These are the activations of a small neural network, seen along a few directions. Each row is one input.
Each table varies a few parts of the input and shows all the possible inputs, shuffled.
A made-up example of a description, with smaller parts first: one of 5 places around a ring, together with either a single point or one of 11 places around a ring or (one of 3 separate values, together with one of 4 places along a line).
Shared parts are said once, and a part with two or three values counts as separate values.
In the rows, zero is written as 128.

Other details of the inputs shift rows strongly along two fixed directions, in all tables alike. That doesn't count.

Rows:
r1: [123  53 121  65  54  67 165 147  37 191 113]
r2: [159 156 128 127 170 139 120  80 161  70  51]
r3: [150 115 131 109 138  98 130 124 112 141  81]
r4: [130 204 135 196 124 147 129 125 181 134 170]
r5: [105 114 110 167  79 152 126 185 172 184 192]
r6: [141 148 109 115 202 135 112 109 153  56  68]
r7: [106 143 127 106 196 145 112  67 148  51  94]
r8: [151 223 112 220 165 158  86 107 177 112 174]
r9: [123 218 103 218 170 159  73 124 212 123 137]
r10: [115 180  90 172 151 169  99 150 193 128 174]
r11: [110 136 157 187 103 140 141 140 148 186 173]
r12: [123 140 114 164  81 153 118 146 167 180 164]
r13: [145  97 165 104 146 110 154 149 129 117  97]
r14: [125  63 141  88 133 105 175 139  79 143 119]
r15: [142 113 118 110 118 117 111 108  75 119 109]
r16: [136 151 129 106 184 136  91  77 132  36 108]
r17: [ 76 144 171 161  51 187 100 210 133 159 181]
r18: [134 174 128 197 171 139 114 166 199 134 163]
r19: [150 173 107 119 151 143 137  63 144  57  75]
r20: [154 121 114  76 160 126 148 122 122 104 105]
r21: [124 143 113 163  87 131 117 165 149 212 185]
r22: [144  66 130  91 110 117 144 126  77  95 106]
r23: [160  80 172  96  90  99 150 126  60 143 118]
r24: [123  73 125  84 146 108 165 121  82 123 101]
r25: [ 83 128 135 172  86 113  74 159 161 201 164]
r26: [ 87 158 175 166  39 183  95 187 125 178 168]
r27: [106 177  95 196 125 160 123 141 192 111 172]
r28: [ 96 135 100 177  93 117 133 185 143 183 202]
r29: [121  95 129 117 113 132 148  94 107 129  90]
r30: [164 125 122 103 172 119 134 106  96  69 107]
r31: [110  39 149  63  53  75 112 129  34 175 124]
r32: [100 134 137 179  82 126 147 190 153 179 207]
r33: [116 150 119 181  78 115 133 167 136 202 195]
r34: [146  74 157  61 109 115 173 152 100 141 119]
r35: [ 98  56 115  87 122 114 149 135  75 135 106]
r36: [143  25 149  72  80  76 163 175  30 168 142]
r37: [166 124 133  85 129 121 149 119 111 143 110]
r38: [174 157 155 122 189 143 140  95 130  39 111]
r39: [147 197 144 179 133 165 122 130 196 148 169]
r40: [136 195 104 142 210 165 113  46 154  53  75]
r41: [112  80 124 113 131 137 157 116 116 108 103]
r42: [ 83 180 124 187 140 154  82  95 179 141 162]
r43: [112 148 113 174 112 124 142 176 149 163 196]
r44: [163 121 128  76 162 128 157 127 124 104 111]
r45: [ 99 150 122 143  93 137  84 134 164 181 175]
r46: [107 128 134 190  97 129 135 157 135 213 189]
r47: [159 115 131 115 119 129 126  89  96  92  93]
r48: [134  62 133  87 124 108 147 142 112 111  71]
r49: [112 110  96  94 127 114 141 131  99 103 111]
r50: [ 80  34 128  46  59  72 141 154  56 161 126]
r51: [132 104 158 103 161 132 171 110 116  95 104]
r52: [125 146 131 102 195 127  94  93 165  53  76]
r53: [162 207  97 114 198 167 105  62 168  57  81]
r54: [114 102 126  66 130 123 115 120 127 114 119]
r55: [173 168 163 123 184 131 134  88 157  77  64]
r56: [182 203 135 141 219 139 120  77 175  61  69]
r57: [109 106 126  63 100  93 123  91  84 121  95]
r58: [136 132 138 188  85 119 115 166 116 197 201]
r59: [122 126 101  97 110 110 132 109  91 124 100]
r60: [133  97 113 106 134 120 120 131  83  98 121]
r61: [133  90 130  89 130 105 155  98  74 142  88]
r62: [114 129 120 179 130 118 115 185 165 172 164]
Each input here is: one of 2 separate values, together with either a single point or (one of 5 separate values, together with one of 6 places along a line).
- The inputs of r2 and r48 match in every part but the choice among 2 separate values. If r25 is changed in the same way as r2 into r48, which row does it become? => r52
- The inputs of r14 and r46 match in every part but the choice among 2 separate values. If r60 is changed in the same way as r14 into r46, which row does it become? => r15
- Which other rows does r37 become when the choice among 5 separate values takes its other values? List them by row number. => r33, r46, r56, r58
- Which other rows does r40 become when the choice among 2 separate values takes its other values? List them by row number. => r35

Rows:
r63: [110  66 129  56  85 100 128 110  59 143  94]
r64: [114 155 138 182 124 152 110 157 174 144 170]
r65: [124 159 129 190 134 145 115 151 164 140 180]
r66: [ 83 173 110 206 108 149  73 140 180 163 182]
r67: [142 137 123 112 154 134 143 116 127  89 117]
r68: [148 152 145 115 137 148 131 106 132  99 101]
r69: [105  53 123  57  69  88 123 132  54 162 100]
r70: [123 163 108 183 136 138 126 149 177 155 174]
r71: [128  36 124  61 108  78 165 147  65 158  97]
r72: [171 175 125 128 172 137 137  83 143  91  94]
r73: [158 153 136 122 144 139 137 102 120  98 112]
r74: [159 133 128 115 169 118 142 105 131 101  98]
r75: [120  80 139 142  70  93 144 179 101 220 166]
r76: [ 85  81 134 145  49 121 133 205 123 214 191]
r77: [142 135 151 110 141 136 133 115 126 100  99]
r78: [121 154 108 113 157 140 107  75 133  73  91]
r79: [127 124 129 102 161 138 131 117 136  81  97]
r80: [127 168 135 191 128 145 116 146 160 144 177]
r81: [145 135 120 103 185 133 138  98 127  58  93]
- What is each input in this table made of? => either one of 4 separate values or (one of 3 separate values, together with one of 5 places along a line)
- Which other rows does r76 become when the choice among 3 separate values takes its other values? List them by row number. => r67, r70

Rows:
r82: [115  96 143  81 147 123 113  97 102  77  68]
r83: [184 101 108  98 191  80 183 107 111 105  89]
r84: [113 185  54 209 218 133 106 121 215 112 167]
r85: [ 77  75 113 130  37 116 113 174  86 194 175]
r86: [112  88 129  58 154 140 145 130 132  69  78]
r87: [124 127 155 151 113 148 158 194 166 156 163]
r88: [171 114 159  80 156 128 157 119  94  76  99]
r89: [144 205 159 213 163 169 105 125 192 112 153]
r90: [136  99 148 130  45  97 130 155  93 238 142]
r91: [138 162 139 169  93 137 130 124 128 172 168]
r92: [101 219  97 194 147 169  77  86 189 108 164]
r93: [126  90 146 143  38 116 147 183  80 209 179]
r94: [130 130 114  70 132 109 104  66 105 108  52]
r95: [120 102 128  67 158 126 125 110 100  57  94]
- What is each input in this table made of? => one of 2 separate values, together with either a single point or one of 6 places along a line
- The inputs of r83 and r84 match in every part but the choice among 2 separate values. If r90 is changed in the same way as r83 into r84, which row does it become? => r94
- Which other rows does r93 become when the choice among 2 separate values takes its other values? List them by row number. => r85
